Look-ups in named tables: a row name and a column name give one cell, copied from the table.

mono:
fields: lum, ruro, saz, dived
tomifes: [-14.85, 40.18, -10.03, -16.24]
nupeto: [31.63, -5.50, 16.98, 39.64]
dit: [-36.06, 6.26, 17.02, 11.19]
zas: [-27.99, 19.48, 8.58, -6.49]
lize: [-51.90, 16.21, 2.77, 10.75]
kam: [-43.98, 44.32, 12.12, -9.13]
bozevak: [40.97, -12.40, -15.83, 11.70]
dopa: [-40.11, -12.09, 1.99, 14.71]
foribam: [-31.94, -3.63, 37.59, 8.63]
sor: [60.28, 7.30, 43.59, 8.94]
koga: [46.79, 1.65, 1.27, 3.51]
zirike: [13.04, 19.43, 38.79, 5.36]
vek: [84.26, 7.01, 5.39, 6.62]
neresof: [-16.82, -1.87, 4.76, 26.03]

dived of bozevak: 11.70
lum of dopa: -40.11
ruro of vek: 7.01
dived of dopa: 14.71
dived of zas: -6.49
ruro of dopa: -12.09
ruro of lize: 16.21
Row with the largest dived: nupeto

vefovu
columns: totuk, rurimi, luvilen, lasofir, dunati, zop, zek, sizifot, vigozi
nog: [126, -208, -363, -168, 131, 284, 316, 357, 283]
dofola: [-20, -450, -386, 401, -451, -379, -51, -158, 456]
kir: [304, -371, 146, -103, 15, 21, 141, 555, 263]
besili: [-102, -462, -285, 686, -644, -535, -143, -395, 462]
baved: [72, -247, -383, 45, -123, -51, 209, 197, 360]
tun: [95, 239, -35, -352, 175, -10, 415, 599, 223]

baved, zop -> -51
nog, sizifot -> 357
kir, luvilen -> 146
kir, zek -> 141
kir, vigozi -> 263
tun, totuk -> 95
Row with the largest zop: nog

zev
|  | gur | kufed | pab | kig | fum |
|---|---|---|---|---|---|
| mopateb | 114 | 115 | 85 | 112 | 107 |
| zisovum | 103 | 119 | 138 | 105 | 97 |
| nota | 218 | 208 | 170 | 218 | 209 |
| setu | 166 | 174 | 196 | 171 | 145 |
| suvozap | 81 | 78 | 28 | 79 | 92 |
| nus | 76 | 76 | 1 | 78 | 79 |
| zun | 105 | 111 | 65 | 110 | 104 |
| foruzal | 137 | 132 | 64 | 133 | 122 |

What is the kig of zisovum in zev?
105
What is the gur of nota in zev?
218
What is the pab of setu in zev?
196
What is the kufed of zun in zev?
111
What is the pab of nota in zev?
170
What is the pab of zun in zev?
65
What is the pab of suvozap in zev?
28

Table vus
columns: nedu, nadalav, supok, vinabi, pala, kugupap, mipen, tutov
vime: [182, 178, 153, 175, 91, 96, 131, 105]
nosefuv: [134, 168, 143, 184, 117, 181, 220, 197]
zaduta: [119, 104, 164, 167, 171, 105, 117, 101]
pok: [178, 189, 97, 169, 145, 167, 96, 69]
ludol: [123, 128, 119, 96, 132, 113, 110, 55]
zapavi: [195, 173, 136, 46, 80, 203, 148, 147]
fipot: [131, 140, 174, 71, 236, 89, 176, 155]
sumiz: [101, 122, 130, 53, 100, 95, 172, 99]
lem: [91, 179, 135, 50, 173, 147, 142, 119]
kufelev: [111, 229, 60, 147, 114, 113, 147, 106]

nedu of zapavi = 195
pala of zapavi = 80
supok of zaduta = 164
vinabi of vime = 175
supok of vime = 153
tutov of pok = 69
vinabi of fipot = 71
mipen of lem = 142
tutov of zaduta = 101
supok of sumiz = 130
kugupap of zapavi = 203
nadalav of kufelev = 229
supok of zapavi = 136
supok of fipot = 174
nedu of sumiz = 101
nedu of nosefuv = 134
supok of nosefuv = 143
nedu of pok = 178
supok of kufelev = 60

zikefud.csv
,ruv,luti,movesom,lod,nef,sir,gad
reg,83760,86416,88352,43050,69160,79091,77081
tiz,85761,85688,87582,45854,68823,81217,80281
fod,79186,83283,80197,87141,87603,79166,87090
gavuf,85531,80747,81073,61566,76842,80046,81770
fitar,87982,90342,90160,22254,63254,81960,66990
kupo,89353,88435,84096,19399,63588,79962,59245
bub,84114,86984,78901,76398,84466,80059,84308
vis,81209,86413,82967,79225,84474,79351,83432
bolag,81088,82362,81481,82835,84703,81600,87619
zitelot,88808,89718,86045,17544,65348,79056,59081
mub,80778,84400,78387,85492,90314,80069,94115
gef,87268,88930,87000,19345,63932,78684,61557

What is the sir of bolag in zikefud? 81600
What is the movesom of gavuf in zikefud? 81073
What is the lod of gef in zikefud? 19345
What is the sir of tiz in zikefud? 81217
What is the nef of bub in zikefud? 84466
What is the luti of reg in zikefud? 86416
What is the movesom of kupo in zikefud? 84096
What is the luti of bolag in zikefud? 82362
What is the gad of zitelot in zikefud? 59081
What is the gad of gef in zikefud? 61557
What is the sir of vis in zikefud? 79351
What is the luti of tiz in zikefud? 85688

vab
columns: pubinan, muv, kavul, lemo, mil
bizalam: [23, 109, 76, 86, 81]
riz: [77, 69, 95, 86, 203]
nop: [80, 61, 54, 101, 147]
zizo: [91, 28, 121, 96, 84]
bekiz: [93, 38, 138, 38, 93]
ber: [90, 65, 159, 154, 118]
pufifal: [141, 119, 116, 119, 115]

What is the lemo of pufifal in vab?
119
What is the lemo of ber in vab?
154
What is the muv of pufifal in vab?
119
What is the mil of nop in vab?
147
What is the muv of bizalam in vab?
109
What is the pubinan of zizo in vab?
91
What is the lemo of riz in vab?
86
What is the mil of bizalam in vab?
81
What is the muv of ber in vab?
65

Table kon
cols = viv, bub, lamana
tobaziv: [342, 620, 779]
bel: [578, 686, 296]
kos: [326, 580, 70]
lotozu: [566, 440, 405]
ginak: [706, 485, 285]
korar: [290, 576, 302]
zikolu: [569, 537, 577]
gutatus: [275, 476, 587]
serup: [338, 533, 492]
sumet: [816, 562, 303]
rof: [262, 562, 179]

What is the bub of zikolu in kon? 537
What is the viv of rof in kon? 262
What is the lamana of bel in kon? 296
What is the bub of rof in kon? 562
What is the bub of ginak in kon? 485
What is the lamana of serup in kon? 492
What is the bub of serup in kon? 533
What is the lamana of gutatus in kon? 587
What is the viv of kos in kon? 326
What is the bub of tobaziv in kon? 620
What is the bub of sumet in kon? 562
What is the viv of zikolu in kon? 569
What is the viv of ginak in kon? 706
What is the bub of gutatus in kon? 476
What is the lamana of ginak in kon? 285

